A small network was shown many inputs. Here are its activations along a few directions, one row for each input.
Each table varies a few parts of the input and shows all the possible inputs, shuffled.
A made-up example of a description, with smaller parts first: values(3) and (point or ring(9) or (ring(5) and line(6))).
Shared parts are said once, and a part with two or three values counts as separate values.

Other details of the inputs shift rows strongly along three fixed directions, in all tables alike. That doesn't count.
These rows show it; all are for the same input, with only those details redrawn:
[  2  -5 -15  36  46  -8 -19 -39 -17  12  46  21 -41]
[-13  35 -12  -5 -46  17  23  41   1   3 -19 -27  44]
[-34   8 -15   5   3 -11 -45 -27 -17  36  20  -9  30]
[ 20  20  -7  22  -2  15  39  23   1 -25  12   0 -24]
[-31  27 -57  40  10  27  17 -15 -50  -6  -8  -7  16]
[-33   8 -15   4   2 -11 -46 -29 -17  38  20  -6  29]
[ 23  23  -7  22  -4  13  43  28   3 -26   9  -2 -20]
[ -3  15  31 -31 -45 -14 -27  30  34  30  14 -19  37]

Rows:
row 1: [ 33  -6 -27  -6  -4  21  46  20   1 -41   1  13 -11]
row 2: [ 11  -4  25 -51 -17  -9 -28   8  40  11  16  -4 -10]
row 3: [-33   5  43  17 -12  21  33  -6   8   7 -52  -3  58]
row 4: [ 25  15 -14   6 -12  17  39  12   1 -24   4 -14 -33]
row 5: [ 26   0  -5  20   3  14  15   3  -2 -23  -3   0 -57]
row 6: [ 22 -30 -27  21  29 -15 -15 -54 -22   6  52  23 -33]
row 7: [ 15  16   3  29   0  15  24  30   0 -29  -6   2 -31]
row 8: [ -3  16  35 -36 -46 -13 -28  30  34  31  15 -20  37]
row 9: [-26  18 -10 -21   8   3   4  26 -12 -17 -37  -9  34]
row 10: [ 54 -37  29  -6  -7 -21 -21  -2  28   2  37  23 -46]
row 11: [-47 -35 -32  43  14  27  38 -54 -46   7 -61  -2  69]
row 12: [  9  11  11  12  16   5  27  40  -2 -41 -19   7 -32]
row 13: [ -6  27 -17 -14 -18  24  31  44   9 -27 -23 -12  28]
row 14: [-25 -30 -15 -15   4 -26 -55 -30 -31  24 -10   2  33]
row 15: [-36 -12  -9 -17  10 -24 -59 -31 -22  28 -18 -11   8]
row 16: [  4 -30  92 -34 -31 -19   3  -8  69  37 -24  -2   7]
row 17: [ 33 -20  36 -38  35 -27 -20  -1  35  -6  18  21 -62]
row 18: [ 14 -37 -22  -2  64 -19 -20 -41 -25  -9  17  37 -30]
- What do these inputs look like to the network? => values(3) and (point or ring(5))
- Changing only the values(3) part turns row 7 into row 5. The same change can be made to row 9. Which row results? => row 17
- Which other rows agree with row 14 in the values(3) part? List them by row number. => row 1, row 6, row 10, row 11, row 18
- Change only the values(3) part in row 8. List by row number the other rows that result. => row 4, row 6

Rows:
row 19: [   3    7  -32  -18   24  -41 -112  -35  -11   47  108   14  -30]
row 20: [  65  -39   10   36   74   -5   40  -14   -5  -51   39   49 -122]
row 21: [-42 -13  -1   5  44 -19 -45 -57 -18  38   8   9   7]
row 22: [ 35  16   8  22  14  36  86  58   3 -73 -30  12 -38]
row 23: [-32  25 -20  30 -20  22  23  12 -26  -5 -46 -20  42]
row 24: [-34  14 -20  25  -4  11   6  -4 -32   4 -30 -13  37]
row 25: [-29 -25  13   5  49 -36 -67 -53 -16  43  27  21   3]
row 26: [-36  26 -47   1 -48  30  37  14 -31 -10 -75 -41  65]
row 27: [-22   8 -36  31  -2  22  21 -24 -31  -5 -40 -13   8]
row 28: [-21 -36 -36   9  49 -14 -50 -74 -32  23  23  28   5]
row 29: [-31  14 -42   9 -36  15  13   8 -38  -4 -57 -27  57]
row 30: [ 49  71 -52  -4 -38  37  74 100   3 -74   2 -29 -47]
row 31: [ 34  16  15  46  17  33  84  19  11 -49 -10  11 -67]
row 32: [  45  -20   27   34   87    9   43  -21   12  -49   32   51 -121]
row 33: [-13 -12   6  28  24  -6 -24 -47  -5  32  30  15   2]
row 34: [-46  31 -30  15 -22  27  26   1 -28   2 -57 -29  54]
row 35: [-44   6 -35 -18 -29   7 -16  10 -28   3 -63 -23  73]
row 36: [ 23 -23  81 -77 -39 -39 -35  25  70  30  10  -8   3]
row 37: [-33  -2 -24  12  19   1 -10 -30 -26  18  -1   3  41]
row 38: [-12  -6 -50  30   5  18  17 -31 -40  -4 -12  -3  17]
row 39: [ 30  -1  83 -49 -57 -15   1  51  76  21  23 -12  24]
row 40: [ 56 -13  17  21  -4  19  61  18  23 -32  21  13 -54]
row 41: [ 36 -27  66 -64 -41 -32 -18  27  65  22  29   2  12]
row 42: [ 14  -4  77 -94 -80 -20 -20  63  80  20 -29 -28  47]
row 43: [ 26 -13  80 -57 -27 -19 -17  36  73  16  28   9  17]
row 44: [-13 -16 -16  29  19  -7 -23 -39 -26  12  -1   7  -8]
row 45: [ -8  18 -41  -9  21 -36 -98 -13 -24  28  73   1 -27]
- What do these inputs look like to the network? => values(3) and (point or (values(2) and line(4)))
- Changing only the values(3) part turns row 29 into row 26. The same change can be made to row 24. Which row results? => row 34
- Change only the values(2) part in row 39. List by row number the other rows that result. => row 38

Rows:
row 46: [ 19  -8 -17  15  19   9  17  -9 -12 -24   8  11 -38]
row 47: [ 12   9  -9  36  18  11  27  -4  -9 -20  17   6 -43]
row 48: [ 13  23  40 -26 -45  -1  14  50  36   2   7 -17  16]
row 49: [ 17   8  28 -32 -42  -5  13  42  37   5   5 -15  20]
row 50: [ 21  11  39 -51 -42 -15   1  55  46  -5  -9 -14   6]
row 51: [ -29  -29   16  -30   34  -46 -112  -53   -2   60   42   16    7]
row 52: [-66  35 -88  55  10  27  -2 -37 -82   8 -39 -19  55]
row 53: [ 19   1 -23  32  22  14  29 -11 -12 -21  12  11 -36]
row 54: [ 23  -9 -10  13  17   3  17  -2  -8 -24  11  11 -39]
row 55: [ 12 -18   5  24  26  15  41 -15  -3 -16 -15  16 -31]
row 56: [-63  36 -57  -8 -62  18  -8  19 -33  21 -64 -45 119]
row 57: [ -23  -33   21  -32   32  -51 -112  -56    8   60   45   11   -2]
row 58: [  8 -19  12  27  30  12  29 -16  -4 -20  -8  21 -26]
row 59: [ 24   4  37 -49 -49  -9   6  53  40  -2  -1 -15  18]
row 60: [ 13 -12   9  25  32  18  39 -15  -2 -23 -11  22 -25]
- What do these inputs look like to the network? => values(3) and (point or line(4))
- Changing only the values(3) part turns row 55 into row 58. The same change can be made to row 46. Which row results? => row 54
- Which other rows agree with row 59 in the values(3) part? List them by row number. => row 48, row 49, row 51, row 60
